These are the activations of a small neural network, seen along a few directions. Each row is one input.
Each table varies a few parts of the input and shows all the possible inputs, shuffled.
A made-up example of a description, with smaller parts first: line(4) and (point or line(9) or (values(3) and ring(5))).
Shared parts are said once, and a part with two or three values counts as separate values.

Other details of the inputs vary at random and push rows far along two fixed directions, the same in every table; ignore that.
These rows show it; all are for the same input, with only those details redrawn:
[ -9  -3   9  -6  30  -4   1   2   2 -18  -1 -16   7]
[  3  -3  -5  -8  40 -14 -29 -13  -9  -7   6 -27  -5]
[ -7  -3  10  13   0  -5   8  -7   7   5   5  -9 -13]
[  3  -2  -5  -7  40 -14 -29 -14  -9  -7   6 -27  -5]
[ -2  -4   0  -6  33  -9 -15  -6  -2 -11   3 -22  -2]
[ -4  -3  12  21 -15  -7  10 -16   7  19  10  -3 -25]
[  2  -2   5  21  -9 -11  -4 -22   1  23  12  -9 -29]
[-16  -4  13  -5  24   1  14  10   9 -24  -4 -13  11]

Table:
r1: [-27 -15  12 -22  12  18  23  28  -2 -21 -17   6  26]
r2: [  8   2   5  16 -23   3  17  -7  12  -2  10  -1  15]
r3: [ -6  -3  29  16 -36  -5  33   1  17  -1  -2  -1   7]
r4: [  9  -8 -36 -21  37 -13 -20 -18 -14   1 -11  -6   2]
r5: [  3   6  14  -1 -17  -7 -12  11   1  16  -6   3 -10]
r6: [-19  -1  10  -9  18  -2   6  24   9 -22  -7  -9   5]
r7: [ -4  -2 -11  -8  -9  13   9  -8 -10   7   5  12  -8]
r8: [-10 -12  12 -16   1 -11   2  16   9 -28  -5 -16  25]
r9: [ -7  -3  -5 -10   3  14  -8   3  -8   5 -10  11  -5]
r10: [ 15  -9 -16 -25  11  -3 -40 -15 -22  -2  -5 -12  14]
r11: [ 17   1 -11  -2 -32  -1  -9 -24 -18  20   7   4  -7]
r12: [  1  -4   9  26 -19   4  26  -4  15   8  13   3 -18]
r13: [ 17  19  -8  19  -5  -4 -17  -3   2   9  10  -2  -6]
r14: [ 12   9 -24  -8   5 -16 -15  -3  -7   8 -18   9   0]
r15: [  6   7  -9 -20  13   4 -35   8 -16  -6 -15   3   8]
r16: [ 12   6 -17  15 -11   8  -7 -17  -8  27  15  17 -20]
r17: [ 15  -2 -24  -1   9   5 -19 -26 -14  16  19   6 -12]
r18: [ 10   0 -14  17  -8   3  -2 -26  -2  20  23  15 -18]
r19: [ -6  -3  10  12  -1  -6   7  -9   7   7   6  -8 -15]
r20: [  8   6  -3  16   9 -15 -25 -16  -4  20   8 -16 -29]
r21: [ 15   8 -25   6  21   1 -26 -14 -10   5  16   2 -10]
r22: [ 17   1 -14  -9  15  -1 -18 -13  -9 -17  10  -6  25]
r23: [-11  -6  -1 -15  21   8 -12  18 -14  -4 -14   0   9]
r24: [ -7 -12   9 -13 -16   2   3  10 -10  -3 -11  -1  23]
r25: [-16   0   5  -5  22  17  34  21  16 -36   3   1  30]
r26: [ -5  12  17   7  -1  -5   3  18  12 -11  -9  -4   4]
r27: [ -4   4   4 -16  10   2 -21  23 -15  -7 -19   2  15]
r28: [ -7 -10  -3 -13  26 -12 -20   0  -2 -11   5 -19  -4]
r29: [  7  -4  22  26 -46   1  39   0  23   5   4   6  -1]
r30: [ -7  14   8   1 -39  15  26  16   0   3  -8  29  -1]
r31: [-15   6  23   7 -26  -3  17  27  20  -8  -9   6  -1]
r32: [ -1  13  19   8  -3   7  23  31  19 -25  -9   3  14]
r33: [-14 -12  21 -28  -2   3  19  26   9 -26 -15  -8  36]
r34: [ -2  -7  -2   8 -47  -4  44  -6  11  12 -17  22  10]
r35: [ 11  12 -12  20   5   1  -7  -8   2  11  15  -4 -13]
r36: [-18  -4 -12 -17  18   7  33  24  10 -24 -30  16  24]
r37: [ -9 -12   6 -23  22   1  -4  10  -1  -7  -4 -10   7]
r38: [  2   6 -21 -20  23  11 -18   2 -19  -8  -2  -1  -1]
r39: [ 21   0 -13   0 -16   1 -11 -24  -9  11  13   6   7]
r40: [  2  -3   1   1  -4  -4 -17  -2  -3  26   2  -6 -23]
r41: [ 20  16 -11  11 -19   1 -16 -12  -8  23  10  20 -13]
r42: [ -5  14   8   4  -5  13  23  25  11 -22  -2  24  23]
r43: [ -9 -11   6  10 -39  17  21 -10   2  29  -1  25 -20]
r44: [  8   5   5  34 -24  -2  14  -5  11  22  14   3 -32]
Describe the family of inputs behind these rows. -> line(4) and (point or ring(10))
Changing only the line(4) part turns r35 into r13. The same change can be made to r36. Which row results? -> r14
Changing only the line(4) part turns r24 into r1. The same change can be made to r33. Which row results? -> r37
Which other rows does r38 become when the line(4) part takes its other values? List them by row number. -> r7, r11, r30
